A small network was shown many inputs. Here are its activations along a few directions, one row for each input.
Each table varies a few parts of the input and shows all the possible inputs, shuffled.
Descriptions start from the smaller parts, as in this example, which fits no table here: one of 5 places around a ring, together with either a single point or (one of 2 separate values, together with one of 4 places along a line) or one of 9 places along a line.
Shared parts are said once, and a part with two or three values counts as separate values.

Other details of the inputs vary at random and push rows far along two fixed directions, the same in every table; ignore that.
These rows show it; all are for the same input, with only those details redrawn:
[ 34  -5  16  16 -29 -33  31 -44 -62   4  53]
[ 30 -12  18  13 -30 -30  29 -40 -68   8  48]
[-13 -12  29  -4  -3  22  -1  19 -49  35 -20]
[-12  60  20  13  30  34  -8  20  32  17 -18]
[ 53  55   4  38 -14 -45  38 -69  -3 -23  85]
[-21 -20  32  -9  -1  29  -5  29 -54  41 -32]
[ 4 99 11 28 38 23 -2  0 69 -2  6]
[-16  22  26   3  15  32  -7  24  -8  28 -25]

A family of inputs:
r1: [-28 -69 -29  -9 -23  41  -8  10 -21  31 -45]
r2: [ 68  26  14  32 -16 -73  18 -68  20 -46  64]
r3: [12 86 21  1 36 11 38 -4 96 -2 -2]
r4: [ -6  55 -18   9  35  54  14  28  37   9   2]
r5: [-34 -61 -26 -22   2   3 -32  27 -12  -9 -13]
r6: [  28  -18   -7   -1  -48 -105    2  -37  -12  -36   43]
r7: [  9  53 -29  15  48  27 -22  -4  89 -35  15]
r8: [  7 -26  41 -23  -2  12   5   5 -24  23 -31]
r9: [ 45  32 -58  64 -37 -43  34 -75  19 -18  80]
r10: [ 13 -54  17  -3 -39 -77  -4 -19 -38 -20  16]
r11: [ -9  54 -21  24  42  39 -15  25  39  -6  -8]
r12: [  6 -40  40 -14 -10  -5  -2   8 -43   6 -40]
r13: [ -6  20 -14   4  -2  29  -8  -9  87  -2 -43]
r14: [-19  13  22  19  13  12 -32  36  -4  13 -31]
r15: [ 55  30   2  26 -17 -94   8 -74  20 -54  59]
r16: [-38  60 -16  16  10 -27 -44  43  57 -11 -19]
r17: [ 10  52   7 -20  41  44  -1  -7  92 -15 -13]
r18: [-50 -32 -41 -34   9  10 -46  51  19  -4 -35]
r19: [ 42 -46  11 -32 -34  -9  51 -44 -39 -15  36]
r20: [ -1 -44  16   7 -42 -10   3  -7 -16  28 -48]
r21: [  4  21   7 -10  31  25 -27  10  73 -23 -25]
r22: [ 48   9 -32  14  -1 -23  27 -65   3 -51  72]
r23: [ 21 -23 -21   2 -21 -13  64 -28 -62  18  67]
r24: [  1 -49  17 -50 -11  21  45  -4 -22  19  -9]
r25: [ 3 99 11 28 39 24 -2  2 69 -1  5]
r26: [-21 -21   4 -31  17  10 -39  17  26 -12 -49]
r27: [-25 -81   6 -40 -19 -14 -28  22 -21  -8 -32]
r28: [ 30  -6  14  28 -30 -44  21 -37 -65 -15  40]
r29: [-17 -43 -11 -39   9  45  37  12 -25  27  -3]
r30: [-27 -34 -22   1   6   1 -35  28 -45  13 -17]
r31: [-36 -43 -25   3  -3  -8 -32  40 -33   8  -6]
r32: [  1 -52  -9 -31   4  37   9  -7 -40  13   6]
r33: [ 12 -16  18   2 -31 -25  59 -21 -68  24  39]
r34: [  5  81 -24  22  49  42  -1   4  67   0  21]
r35: [ 46  51   6  31 -20 -33  53 -49 -10 -20  71]
r36: [-23  53  -6  45  -4  17 -13  11  54  20 -39]
r37: [-20 -25  12   8 -14 -30 -29  13 -57   8 -18]
r38: [-42 -32  12   5 -14 -23 -36  43 -37  11 -29]
r39: [-38 -30 -23 -23  29  30 -45  32   6  -2 -43]
r40: [  0 -48  19 -34  -2  22  -5   6 -21  -6 -37]
r41: [ 17  81  25   2  32  24  20   5  86 -12 -16]
r42: [-48 -48 -37 -16 -13 -11 -41  59 -42  19 -22]
r43: [-27 -18  -9   6  24  41 -36  53 -16  24 -32]
r44: [ -6 -42  -9 -35   4  52  23  14 -31  12  -8]
r45: [-18 -62 -13 -44 -31 -37 -26  14 -12 -14 -18]
The inputs of r15 and r26 match in every part but one. If r3 is changed in the same way as r15 into r26, which row does it become?
Answer: r24
What is each input in this table made of?
Answer: one of 5 places around a ring, together with either a single point or one of 8 places along a line
Change only the place on the line of 8 in r38. List by row number the other rows that result.
Answer: r14, r16, r25, r28, r33, r35, r37
Change only the place on the ring of 5 in r2. List by row number the other rows that result.
Answer: r7, r14, r21, r43
Which other rows agree with r5 in the place on the ring of 5? List them by row number.
Answer: r1, r7, r18, r22, r29, r32, r39, r44

A family of inputs:
r46: [ 17  19 -21   2   2 -29  -2 -22  39 -30  28]
r47: [ 22  13   0   5  -7  -4  31 -30   2  -9  31]
r48: [  4  95  -1  25  43  36   3   7  97  -7 -10]
r49: [ 13   0 -13   9 -15 -31  -2 -25  15 -19  27]
r50: [-40  16  -2  -3  29  34 -43  56  53  10 -67]
r51: [ 44   6   0  15 -26 -29  43 -60 -18 -11  63]
r52: [ 34   3  -8  20 -27 -66   6 -43 -19 -34  59]
r53: [  1 -59  20 -13 -31  -1  16  -5 -88  31  -7]
r54: [ 24  49  10  20   6  -6  18 -19  14  -9  31]
r55: [-20  68 -12  15  35   9 -34  20  88 -15 -27]
r56: [-42 -65  -8 -22  -7  18 -32  47 -51  26 -45]
r57: [  0 -76  -3 -23 -24 -22  -7  -7 -58  -4   3]
r58: [ -9 -31  24  -7  -9  11  12  14 -56  30 -16]
r59: [ -18  -80   11  -23  -22   25   11   22 -102   44  -18]
r60: [-38  -5  19 -32  33  71 -13  61  13  38 -71]
r61: [ 61  30  -9  19  -8 -35  48 -76   9 -37  85]
r62: [-33  50  -2   9  38  17 -40  42  72  -4 -41]
r63: [-20 -34  -5 -16  -8   1 -17  18 -11  -1 -26]
The inputs of r55 and r53 match in every part but one. If r62 is changed in the same way as r55 into r53, which row does it become?
Answer: r58
What is each input in this table made of?
Answer: one of 2 separate values, together with either a single point or one of 8 places along a line
